[-21  45  25 -48 -17   3  29] Answer: -48, 45

[[ 59 -44  -9   4   1 -21 -35]
 [ 10  33  37  16 -28  27 -31]
 [ -9  42  15  42 -19  -3  42]] Answer: 16, 59

[ 25 -22  32  16  -6  42 -15] Answer: 16, 42

[ 49 -14 -18 -13  -9  35 -19] Answer: -13, 49

[-11   2   8   7  39 -21 -42] Answer: 7, 39

[[ -1   1   0   0   0  -1  -2]
 [ 34  21 -30   5  13 -16  30]
 [ 35  30 -21  -4  34 -34  49]] Answer: 5, 49

[  4 -35 -14 -19  57 -53  47] Answer: -19, 57
---
6  7  5  1 out 7, 6

8392  4195  7228  6950  2154  5342 out 8392, 7228

149  176  146  228  218
 97  172   59  156   45
out 228, 218

590  672  419  442  798  141 out 798, 672

853  356  814  202 out 853, 814

 10  -34  -32  -18   18
-35   24   27    3  -45
  9  -39  -30  -15   16
out 27, 24

40  30  78  19  37  50
22  27   8  41  22   9
out 78, 50

160   51  205   32  236 out 236, 205

-24   31  -26  -36 out 31, -24
---
[[  5  28  52  -1 -14 -13]
 [-15  22  17  -5 -14 -30]
 [-31  20  18  46   2   6]] out 28

[[ 12  42 -38  39 -38]
 [-23  45 -15 -43  -2]
 [ -1 -38 -39   0  41]] out 42

[[ 20 -41 -33 -33]
 [  1  41  28  31]
 [ 24 -46 -35 -31]] out -41

[[  2   1  -3   7   0   4  12]
 [ -1   4   7   0  -5   1  43]
 [  1  -3   5   0  -3  -8 -20]] out 1

[[  8  43 -12 -15  47  -7]
 [  3  15  42   0  -9 -49]
 [ -5 -33  26  12 -47 -14]] out 43

[[ 25 -17  10 -17  16 -37]
 [-38  40 -16  48 -47  -2]
 [ 38  -7  27  33 -28 -21]] out -17
---
[-0.254 -1.201  1.279  1.422] gives 1.422, -0.254

[ 1.452 -0.053  0.266 -1.352  0.153] gives 0.153, 1.452

[[-0.1 -0.9  0.6  1.9 -1.5  1.4  0.7]
 [-0.1 -1.1  1.5  1.1 -0.1  0.7  1.8]
 [-0.1 -0.2  0.3 -0.6  1.3 -0.4  1.7]] gives 0.7, -0.1

[[ 0.115 -0.048  0.116 -0.004  0.084  0.104]
 [ 0.050 -0.150 -0.024  0.188  0.082 -0.126]] gives 0.104, 0.050

[-1.10  1.30  0.43 -1.73 -0.20] gives -0.20, -1.10

[-0.14 -1.26 -1.45  1.83 -1.02  0.25 -1.31] gives -1.31, -0.14

[-0.2 -1.6  0.7  1.3  1.6  0.5  1.1] gives 1.1, -0.2

[[  1.90  -0.08  17.50 -13.89]
 [ 15.38  16.49  -2.40  14.89]] gives -13.89, 15.38

[-10.2  -8.1  -6.4  13.4  12.1] gives 12.1, -10.2

[ 0.118 -0.150  0.167  0.087] gives 0.087, 0.118
---
[[ 10  19   7   0   2  21]
 [ 10   9  16   6  -4 -19]
 [ 12  10  23   3  10 -33]
 [ 11  -1  13  10   2  16]
 [ 16  10   5  22  -7  44]
 [ 11   8  10   9   1  25]
 [  6  29  10   6  29  16]
 [  8  12   3  10  14  35]
 [  9  14  10   4   0   3]
 [ 14  16  10  25  14  -9]] ⇒ 7

[[  1   5   2  14  20  23  17  26  17  10  16  19   8 -36 -40]
 [  1   5 -12  14  21  23  22  26   5 -48  -5  19  13  25  23]
 [  9   5 -12  14  21  23  17  26  17  18  16   0 -22   9  23]
 [  1   5 -12  14  21  23  17  26  17  10 -33 -34   8  25  23]
 [-38 -22 -12  14  21  23  17  26  17  10  16  19   8  25  23]
 [  1   5 -41 -26  21  23  17  26  17  10  16  19   8  25  23]
 [  9   5 -12  14  21  23  17  26  17  10  16 -15 -46  23  23]
 [  1   5   0  16  21  -4 -45   0  17  27  16  19   8  25  23]
 [  1   5 -12  14  21  23  17  26  -6 -33   4  19  16  25  23]] ⇒ 2

[[59 41 48 52 54 59 43 50]
 [72 24 60 46 60 69 43 58]
 [25 79 34 50 44 22 54 42]
 [58 35 69 65 43 70 43 59]
 [47 47 64 74 49 57 44 62]
 [55 42 56 55 70 44 48 66]
 [68 27 61 52 42 81 49 46]
 [47 51 46 46 52 49 71 43]
 [52 42 65 68 64 48 42 72]
 [55 45 53 48 32 65 39 43]
 [45 52 63 60 45 46 39 62]] ⇒ 48

[[ 16   0   1  16 -22 -16  -9 -17   2  -9]
 [-27  13  -6   4  -3  -8 -12 -13   4 -13]
 [-18 -12  13 -10  12   6  -1   5  20  24]
 [ 14  -1  -1   7  19  11  14  24 -14   0]
 [  3 -21  23   7  13   5  -4  17  22  10]
 [ -9   6   9  -4 -10   4 -17  -3  16 -29]
 [ 15  -1  -6  21 -11 -19   2 -14  -9  11]
 [ -9   2   1  33  12 -11  -9   6  -4 -17]
 [-15   0  -1 -19  14  10  11   5   3  26]] ⇒ 1

[[173 107 100  40 180 199 170  70  88 172 162  90  60 134  49  71]
 [ 87 186 128 157 185 101 135 157 103 173 124  71  46 130 119 185]
 [ 52 106 131 148  43 154  42 148 156 200 164 180 186 140 191 184]
 [197 140 169 130 144  37 168 175  27  77  86 155 124 187 151 140]
 [ 93 103 105  88 167  77  30 150 110  67 105  88  75 194  39 133]] ⇒ 100
---
0.05,-0.12,-0.02,-0.03,-0.10,-0.13,-0.10
-0.11,-0.08,-0.19,0.02,0.01,0.15,-0.14
-0.05,-0.06,-0.04,-0.13,-0.15,0.19,-0.01
-> -0.05

12.520,-3.503,0.958,-12.224,14.489
0.844,5.256,0.440,-12.584,4.698
-> 0.844

-0.017,-0.106,0.142,0.067,-0.153 -> -0.017

134.82,82.54,-190.16,-141.46,-94.62,70.27,-149.28
-115.90,-92.10,-126.30,-146.24,7.45,-185.40,128.69
-> -115.90

0.904,-1.567,1.085,-0.473,1.771,0.788 -> 0.904

5.6,-11.9,-16.2,-0.2,19.0,-18.5 -> 5.6
---
(48, 25, 50, 38, 13, 77) out 48
((51, 343, 253, 723, 771, 137, 97), (248, 621, 464, 455, 462, 609, 456), (434, 695, 269, 388, 938, 839, 416)) out 771
(3592, 7073, 1855, 8203, 4160, 6778, 2247) out 6778
((28, 73, 43, 43, 24, 29), (20, 78, 40, 70, 12, 63)) out 70
(190, 38, 122, 193, 94, 26, 85) out 122
(37, 73, -906, 129, -204, 652, 107) out 107
---
[ 1.29  1.03  0.97 -1.71  0.24] ⇒ -1.71
[-1.6  1.4 -0.4 -0.6] ⇒ -0.4
[ 0.110  1.835  0.026  1.364 -1.333  1.529  1.051] ⇒ 1.529
[ 0.07 -0.10  0.06  0.10] ⇒ 0.06
[ -43.94  126.24 -119.29  104.47  166.71] ⇒ 104.47
[ 18.2   3.3  12.2   2.1 -17.2   3.6   9.1] ⇒ 3.6
[ 0.13  0.01  0.02 -0.03 -0.13] ⇒ -0.03
---
[[ 0.03 -0.12 -0.11  0.04]
 [ 0.01  0.10 -0.05  0.00]
 [ 0.06  0.13 -0.07  0.07]] ⇒ -0.12

[[-136.7    1.5 -106.5  -78.5  -88.6  -42.4  130.6]
 [ -92.2   72.2 -131.5  -46.9  -16.7  -35.3   59.2]
 [ -37.2 -166.4   25.0  -74.1  -58.2  -13.0  -97.5]] ⇒ -88.6

[[ 0.3  0.2  0.1  0.1 -0.3  0.2]
 [-1.5  0.4  2.1 -1.2  1.8 -2.1]
 [ 0.1  0.1 -0.3 -0.2 -0.4 -0.3]] ⇒ 0.1

[[ 1.3 -0.9 -2.1  1.6  2.3 -0.4  0.5]
 [-0.3 -0.4  1.1  0.4 -0.7  0.1  0.0]
 [ 0.8 -1.1  0.1  2.0  0.4  0.1  0.5]] ⇒ 2.3

[[ 0.099  0.080 -0.029  0.035 -0.026]
 [-0.031 -0.134  0.034  0.002  0.235]
 [-0.120  0.072 -0.020  0.054  0.214]] ⇒ -0.029

[[-0.4  0.5 -0.7  2.0]
 [ 0.6  1.1  0.7 -1.7]
 [-0.4 -1.4  0.4 -1.3]] ⇒ 0.5
---
[ 25 -59  29  25  19  -4] ⇒ 19

[[ -7 -26  -5 -42]
 [-19 -28   9 -39]
 [ 31  -1  30 -20]] ⇒ 30

[  5  47  52   7  24  46 -44] ⇒ 46

[-39 -54  -1 -42] ⇒ -1

[ 53 -49  30  19  14  36  21] ⇒ 36

[-24  30 -41 -49] ⇒ -41

[ -8  54 -25  32] ⇒ -25

[ 20  -1  -6  49  11 -48] ⇒ 11

[ 12 -19  18  -6  25 -53 -28] ⇒ -53

[ 56  25  46 -10] ⇒ 46
---
[[-17 -27  10  25   6 -26 -27]
 [-15 -13   9   1 -12 -49 -11]
 [-18 -29   6  26   9  -9 -27]] => -27

[[ 27 -21  17  -3  16  24 -38]
 [ 34  24 -26  -5  19  45 -17]
 [ -2 -31  17  40 -15 -31 -42]] => -38

[[ -4   3  -3  -3 -10   6   4]
 [ -2   2 -12 -23 -14 -13  10]
 [ 23   3  17  54  38 -22  17]] => 4

[[ 15 -26  10  51  29  21  31]
 [  6  15  -5 -33  -2  -9  17]
 [-22  -8 -21 -16 -19   5 -16]] => 31

[[ -4 -31  -3  18 -25]
 [ 55  22 -10 -24 -11]
 [ 15 -12 -10  10 -29]] => -25

[[  6 -18  30  20  37  30   6]
 [ -2  38  20  13 -25  14  -2]
 [  2 -54 -35 -23  47 -33  -5]] => 6
---
[-11  51  31 -49] → -11

[[-33  31  -2 -18  20   4   2]
 [ 14   3  26 -26   3  -8   5]
 [-10  25  49 -38  29  -3  16]] → -38

[-48 -46 -44  31] → -48

[[-59 -25  11  -8  -7]
 [ -8 -14  -3   1  -4]] → -14

[[ 15  -7   5  11   7]
 [-16 -15  30  52 -14]
 [-16 -38 -23   9  32]] → -38

[-22   0 -18  53 -34] → 0

[-42 -57  -7 -15  -4 -46  -2] → -15

[ -4  -9 -15  58  34 -16] → -15

[ 0 41 -1 13 55 11 16] → 13
